These are the activations of a small network on made-up records, seen along a few directions, one row for each record.
After each row come some of the record's fields: M, L, H, F, D, U.
A field that a record lacks is left out.
The largest differences between rows may come from other fields.
Strong random noise was added to every row along 20 fixed directions; ignore it. To show where, here is one row again and again, with new noise each time:
[-389 -124  300 -380 -453  186 -136  -69  290  114  -84  -55 -313 -268
   66 -125  -11  -81  -29   51  311  -81  109   75 -266  244   25 -667
   84  -58   31  167]
[  10   44   33  135 -200   68   83   86   10   65 -219 -296  386  172
   89   94    8  175  170 -377 -562 -411  -57 -365  -89 -197  -16  225
 -292  269 -175 -257]
[ 163  231  182 -267   -8 -277   88   66 -501  615  474  -11  211   26
 -495  300 -114 -216  -33  152 -399 -368 -200  146    0   48  448  221
 -279  181 -249  -35]
[-302 -116 -278   20   66 -228 -283   31   90 -174  330  485 -266 -127
  234   57  -18 -252  175  -64  105    9 -402  106  352  -49  -86 -383
  254 -157  371   41]
[ -92  141 -514 -108 -369  299 -169 -102  278  176   33  457  -25  209
  425 -249  -35  202  541   83 -220  177  -51 -245  302  305  370 -364
  234 -538  -45  -43]
[ -30  -17 -265  119  221 -247 -325  -18 -172  406  255 -526  292   11
 -444 -497  172  132 -215  470  -64  -21   54  689 -509 -120  220   27
 -469 -192  440  104]
[ 121 -484 -177 -197 -105  144 -117   31  -49 -107  105  254 -111 -210
  -32   47   70 -472 -147 -215   91  379  312   35  -29  -80  652  424
  155 -139 -188 -522]
[-338 -738  -25   50 -388  -97   80 -333  187 -151  135  603   66   61
   23  -52  186 -198  147 -273 -583   26 -567  -65  -91 -365  162  341
 -138  253  -68   50]
[ 164   67   32  122 -168  130  332 -402  138   27   17  398  195  492
  528 -301  132  244  157  302  444  238 -642 -608   45 -143 -211  464
 -192 -225 -392  480]
[-126 -170  361 -144  -21 -289  319  184  -51   78  823  766 -258  -40
   82  154  382 -228  -55  171   86  249 -163   55  149  163  323  399
   37    2 -194  211]
[  39  212 -262  164 -177  224 -277 -246  205  -31 -198  131   30 -261
  -77 -389   86 -434 -120  363  462  121 -124  372 -451  197  -51 -171
 -192  -29  -32 -217]
[  45  -44  -50 -268 -321  352 -202 -167   96  -85 -182  118 -101   47
 -115  161 -100  116   67  130 -223 -495 -119   16  422 -125  -73 -398
  331 -103 -163   95]
[ -19 -116   -9  -74  -19 -172 -303  -13  416 -364 -182 -709  384  200
  476 -101  654 -115  290 -305   85 -528   79   66 -140   12 -346 -150
   59  -55 -179 -221]
[ -22 -524  489 -165  218 -137  481  146   60 -157 -517 -235 -238  106
  320 -109  464  398  113  150  448  329  531  101   11   20    1  -74
  294 -136  176  366]
[-355 -380   82  312  250 -556  217 -346  168   97 -273  -94   92  -32
  321  230  106 -159  299 -135  -78   27   79  350  216 -233 -117  -79
  248  289  465  159]
[ 337   20 -115  250   23 -357  264 -174  348 -213 -268 -567   50 -432
  643 -127 -266   16 -187 -280  718   26 -245  426  482 -362 -571   79
  172  -54 -117  575]
[-189  368 -233 -255   57 -366 -129  262 -321  -56  306 -603   -5  -36
  265  388   62 -153 -140 -214  167  307 -416 -144 -182   81 -182 -198
  421 -279 -501  145]
[ 392   54  -71  -40   84 -277  -73  -67 -113 -309  121  -44  220  161
  -21  210  439 -295  162  -60  516 -262 -473  -13   74  -19   76  -66
  287  -70 -542  -34]
[ 418  -67  112  -85  194  613  -27  516  105 -729 -220  459 -327 -373
  -66 -116 -299   90 -538  287   80  -88 -133   -9  544 -109 -642  207
  -86  214  131   23]
[  87   80  -58  -84  221   62   14 -119  -92   40 -455  -11  -86  -67
  179   21 -239 -389  -21  363   -6  -18  368  312  281   19 -421  369
 -249  -69  466 -317]
[ 161   38 -311   66  -93 -372  212   80 -271  220  152  -56 -164 -334
  392   43 -153 -203   27 -548  261  270 -199   43  242 -330  354   96
  279 -252 -308   34]
[ 251  -14  -16  -45   21  -11  106  207  132   73  482  173   75 -276
 -106 -140 -394  310  -87   17 -189  -71 -357   -1  551   15  124 -199
  -10   96   79  564]

[ 175   98  322 -648  546 -139  252 -485 -649  277 -501 -246 -147  263
   -4  164   13 -711   19  683  535  433  341  -82  -94  301 -379  135
  103 -280  101   -7] -> (M m2; L l1; H h1; F f1; D d2; U u2)
[ -24 -318 -219  231 -315   86 -173  -40  -65 -444  209 -190  -92   63
 -362 -210  261  254 -228 -200  129 -170   94  -77 -274 -489   64   63
 -147 -446  174  -71] -> (M m2; L l1; U u2)
[-318  132  270  152  692  132 -274  237   89  373 -227  230   76  114
    3 -159  145  141 -264  780   13  259 -132  284 -351  241 -277 -130
   58  651  216   58] -> (M m3; L l1)
[-260 -286  499 -424 -229   24  184 -586  356  120   22    6   18   98
   48  492 -141    1 -126  367  -58 -116  -45  187  305   89 -181  -19
  431  236 -364  639] -> (M m2; L l2; U u1)
[ 289  -96  125  130   36  140  346  209 -109   81 -317  205 -178  -64
  -72 -452  197  349  -21  146  195  137  180  138 -147  -96  270   75
 -180  -46  -46   84] -> (M m1; L l2; U u2)
[ 282 -222 -181  451  481   16 -138   14   61   36  114  175  282 -170
  -74 -475   90   82 -222   54  -56  -42 -290  270   29 -453  148  184
  -46  423   86   75] -> (M m2; L l1; U u1)
[-242   61  -61  146   15 -304 -195   -9   99    9  174  366  -99  183
   73 -220  387  156  420  201  245 -387 -501  218  -11   59  -45 -725
   33 -178  324  262] -> (M m2; L l2; H h1; F f2; D d2; U u2)
[-145 -436  170 -332 -279  136   84  338 -676 -715 -197  156 -799  -61
 -338  166  -62  -73 -102 -544   13 -141  -29 -649   18 -512 -293 -198
  -39 -359  374 -229] -> (M m1; L l1; U u2)
[  83 -126 -110 -445    0  655 -188  165   97 -340 -329 -169 -303 -352
  308 -325   20 -202 -263 -126   33  196  518 -350  -21  -13 -256 -232
  274 -300  -90 -317] -> (M m3; L l2; H h1; F f1; D d2; U u2)
[  23  470 -189  361 -139  176  170 -364    3  306 -433  313  -34  -17
   60 -115  119 -141  -12  493  113  335   90  458 -325  100   72  282
  -11    6 -314 -120] -> (M m4; L l1; H h1; F f1; D d2; U u2)
[-293   97  158 -284 -348  300 -188  179  368  -71  250  -11   -9 -141
 -114 -201  -21  -41 -125   10 -476  -33   91   33 -373  492 -221 -116
 -372  175  -56 -109] -> (M m4; L l1; U u1)
[ -26   -4  -76  122  262 -275 -128  201 -315  421  726   88  101  -71
 -362  144  -83   38 -241  -92 -578 -181  -26  312  211 -364  520  362
  -99  220   81  -45] -> (M m3; L l2; U u2)
[ 253  238   37  -62  -69  194    8  230  461  -19 -343   51  114 -128
  452 -425   15   63  184   68  542  356   21  113 -252  621  198   -7
 -159  121 -392 -112] -> (M m1; L l1; U u2)
[-164  -68  528   99  264 -336 -116  382  109  -79  468 -110   24  242
  -23  493  178   63 -182  -87  650 -285  444  -94   22   56   72  375
 -174  119  316 -296] -> (M m3; L l1; U u1)
[ 519  406  -59  171 -300 -180  319  -62  253 -217  597 -172  298  174
 -150 -223  192  385  295   16  255 -148  -92 -128  308  398   39 -154
 -142 -431 -260  605] -> (M m4; L l2; U u2)
[ 301 -162  489 -271  228   64  416   62 -522  418 -251  378 -373  319
  131  -36  378  156  353   27  127 -344  442 -247  320 -271  406   34
  143 -174  -70 -141] -> (M m4; L l2; H h1; F f1; D d2; U u2)
[ -61  124  207   50  -62  -97   88  -44  188  235 -266  191  186   35
  -74  169  446    3  293  152 -312 -156  -44  499 -147  350  349 -264
  346  540 -482  -89] -> (M m3; L l1; H h1; F f1; D d1)
[-242  170 -223  -93 -173   69 -200 -353 -211  239  203 -184  -38  148
 -110  133    6   22 -110  142  -94  126 -203  -98 -225 -190   88 -179
  330 -239 -328  160] -> (M m4; L l1; U u2)
[ -14  144 -186  169 -371 -103 -116 -537  120 -401   95  161   69   26
 -198   28  -77 -283   27  -22 -118 -561 -774  193   64 -256 -728   14
 -381   14  -40  172] -> (M m4; L l2; H h1; F f1; D d1; U u2)
[-314  -99 -128  182  -51 -200  172  140 -213 -261  358 -274 -182   16
  238   -4  211  444  -26 -556   16  385 -405 -540 -164 -418  -92 -345
  404 -221 -165  536] -> (M m4; L l2; H h1; F f1; D d2; U u1)
[ 430   94 -550  -27 -177 -277  150 -445 -299 -155  226   19  193   63
  -22  144 -100 -404  162 -239  326  389 -709 -298   85  -36  277   55
  329 -404 -707  183] -> (M m2; L l2; U u2)
[ -62 -302  200  -97 -138 -179  317   38 -526  100 -328 -326 -134   48
 -176  220  370   97  -55 -353 -272 -163  -15  -84 -330 -516  127   -2
  305   49 -375   28] -> (M m2; L l1; H h1; F f1; D d2; U u1)
[-229  -45 -167  227  349  290  -22  226 -179  222 -438  479 -306   72
  -69 -294  335  242  302  277 -309  456  673  127 -151  133  552 -347
  339  -40  424 -373] -> (M m1; L l1; U u1)
[   5 -339  345 -260 -193  -63  381 -251  122  234   71  -55   -3  295
  123  149  135  285  191  116  -91   93  541   11  318   43  341  358
  133 -186  -95  268] -> (M m1; L l2; U u2)
[ 253 -105 -227  142   83 -153   -3 -316   40  150 -253  150  214  247
 -190  194   21  193  268  167  250   25  -84  426  128  -11  579  -17
  332   -6 -300   35] -> (M m4; L l2; U u1)
[ 303 -275  -42   53   -5  175  102  -92   -7 -302  156  494  124  183
  -22 -188  211  -53  192 -161 -122  148 -348 -513  114  -75  180  242
   36   97 -316   -5] -> (M m4; L l1)
[  23 -473  409 -341  -47 -292   97   27  486   66 -138 -179  243  -74
  234   41 -273 -139  144 -299   91  -11   85  104   44  425   79  186
 -292  374   53   10] -> (M m2; L l1)
[ 132  174  302  577  -75 -186  508 -172  107  290 -260  268  267  121
  -73  123 -218  243  254 -121  228 -231 -144 -168   61  -24  106  112
 -330  483   24   87] -> (M m3; L l1; U u1)
[-174  108  299   17 -286  297 -106  230  374   72 -773 -259  118  241
  159  133 -126  422  274 -156   52 -589  330 -188 -100  191 -132 -346
 -140  219   91 -350] -> (M m3; L l1; U u1)
[  65  -96  127 -214 -161    2  -83 -437  264  152    5 -198  297  -27
 -133 -207 -155 -245  266  134 -427 -369   56  141  202  200 -106 -223
 -224  207  262  211] -> (M m4; L l1; U u2)
[ 106 -222  363 -119 -172   18  309 -122  113  139  375  -80  -43 -202
 -268  189   -1   25 -253   92  410  312  579   75   16  266  563  148
  166  -67 -173  245] -> (M m2; L l2; H h1; F f1; D d2)
[ 310   27   33  111  487   37   97  732  -88 -519   -3  251 -144  -52
  160   60   94  258 -224 -146   48 -110 -161 -155  443 -160 -466  194
   47  112   52  -55] -> (M m3; L l2; H h1; F f1; D d2; U u1)
[ 355 -149   -4  323  299 -109   33 -178  106 -192 -385  -74  254   93
  326   89  478 -268  374 -314  153 -453  252  -41  362 -316   78  -81
  503  233 -135 -344] -> (M m2; L l1; U u2)
[-543  533 -171  393 -249  114   12  230  102  501 -153  198 -118    3
  215  -69 -204  670  209   21 -792 -314  -29  228  -56  -51  -50 -250
 -286   98  263  -30] -> (M m1; L l2; H h1; F f1; D d1)
[-257  401    0 -117  -35   24   63 -150 -522  227  116 -672 -175 -238
 -107  266  232 -490 -490   42 -301  262  412   78 -446 -145 -249   75
  425  -90 -440  -60] -> (M m2; L l1; U u1)

Which values does each new row have?
[  69 -310  -72 -126  -49 -219  326 -296 -266  246 -133  208 -179  214
   93 -328  360 -166  736 -150 -195 -183  662 -121  220  -17  302 -174
 -133 -629  599 -212] -> (M m2; L l2; H h1; F f1; D d2; U u1)
[-115  256 -187   84 -116  359 -109 -420 -134  374   11  -71  -14 -287
  172 -286   22 -626 -206   -3 -285  227   62 -168 -379 -236  -26   66
   93   98 -265 -244] -> (M m4; L l1; H h1; F f1; D d2; U u2)
[  -3   29  323 -430 -156   71 -394  236  630 -455  875  -54   48 -109
  188   97  156 -355 -383  122  358 -152   58  117   82  523 -306  335
 -185  -29 -273    6] -> (M m4; L l1; U u2)
[ -92 -242  401 -221 -331  355  -40 -249   -4  250  225  449  -86  333
 -256  -82   -9  419 -135  157  532  -99 -482 -702 -347 -148  392 -232
  -46  -49 -367  382] -> (M m2; L l2; H h1; F f1; D d2)
[  48 -455   85 -153 -312  320 -335  177 -304 -347 -317   11 -488 -105
 -535   81 -311  171 -665 -111  498 -188 -235  202 -242 -699  -12  175
 -122  -79  -91 -142] -> (M m4; L l1; U u2)
[  58  472 -262  351  -87   16 -191  319 -305 -112  111  209  -43  -11
 -244 -370  423    9  -75   89   61 -362 -669   56 -481 -189 -231 -217
 -279  -79 -142 -117] -> (M m3; L l1; H h1; F f1; D d2; U u1)
[ 104  612 -466  364  327 -250  -75  335 -129  343  358 -147  196  146
  376 -236  215  203   99  214 -467  -85  197  386  295  -12 -249  336
 -186 -363  232 -121] -> (M m2; L l1; H h1; F f1; D d2; U u2)
[ 200 -284 -107  339  294   54 -157 -183  373 -167  104   -9  328  152
  279  -57   99  106 -106   -8  479  119  -50    6  179 -308  122  420
  161  125  -72   38] -> (M m4; L l2; H h1; F f1; D d2; U u1)
[ 399  532 -176  200  110 -154  235   74 -596   99  161  529 -134  -58
 -519  661 -401 -364  -70  295  282   52  110   91  320  171  365  421
 -111 -154   86 -438] -> (M m2; L l2; H h1; F f1; D d2; U u2)
[ -11 -171  241  214  -50  -18   33  -87  241 -202  343  183  -71  -21
   84 -195   57   50    1  -38  474  -93 -167 -298  202 -132 -149 -101
  -26   35  269  349] -> (M m1; L l1)
[-167  223   87 -453  -49   66  -90  181 -397  269  187 -501 -263  -52
  194  -39 -185   75 -209 -264   61   27   10 -505 -104 -130 -134 -284
  109 -331 -206  161] -> (M m2; L l2)
[-395 -284 -115 -236  197 -465   53 -171 -179   93 -295  142  -45  141
 -181  515   69 -247  174  390 -148  654 -172  582 -287  431  273  -68
  450   60  -88   40] -> (M m2; L l1)
[-144  273    5   12 -236  193 -303 -132  -26  245  -88  158   79  350
  -29  339 -145  -29  -43   47  -86 -343 -134 -106 -114 -113    2  263
 -139  115 -296 -394] -> (M m4; L l1; U u2)
[-127  290   -1 -103 -467  169 -171    5 -148  149  489 -113 -120  229
  315 -359  304   49   67 -293   18 -289 -137 -562 -275 -263  -42  107
 -297 -418 -303  -80] -> (M m4; L l1; U u2)
[ 148 -264   38 -131 -159 -115  147   99  -29 -275 -284  -19  -71  153
  -67  274  351  124  559 -353  -82 -334  431  -71  270  199  379 -399
  317 -186   38 -287] -> (M m2; L l2; H h1; F f1; D d2)
[  73   42 -111  530   27  299  307 -107  160   58  259  314  421   68
  106 -128 -109  179 -126  107 -803  263  -25 -425  183 -172  -88  795
 -275  313    7   63] -> (M m2; L l1; H h1; F f1; D d2)
[  52  -88 -172  -29   73 -230  -10  -63  186  101  703  578 -184  -63
  484 -406  126   15  119   11  241   24 -437  144  494 -151   58  -16
  129 -315  -26  481] -> (M m2; L l2; U u1)
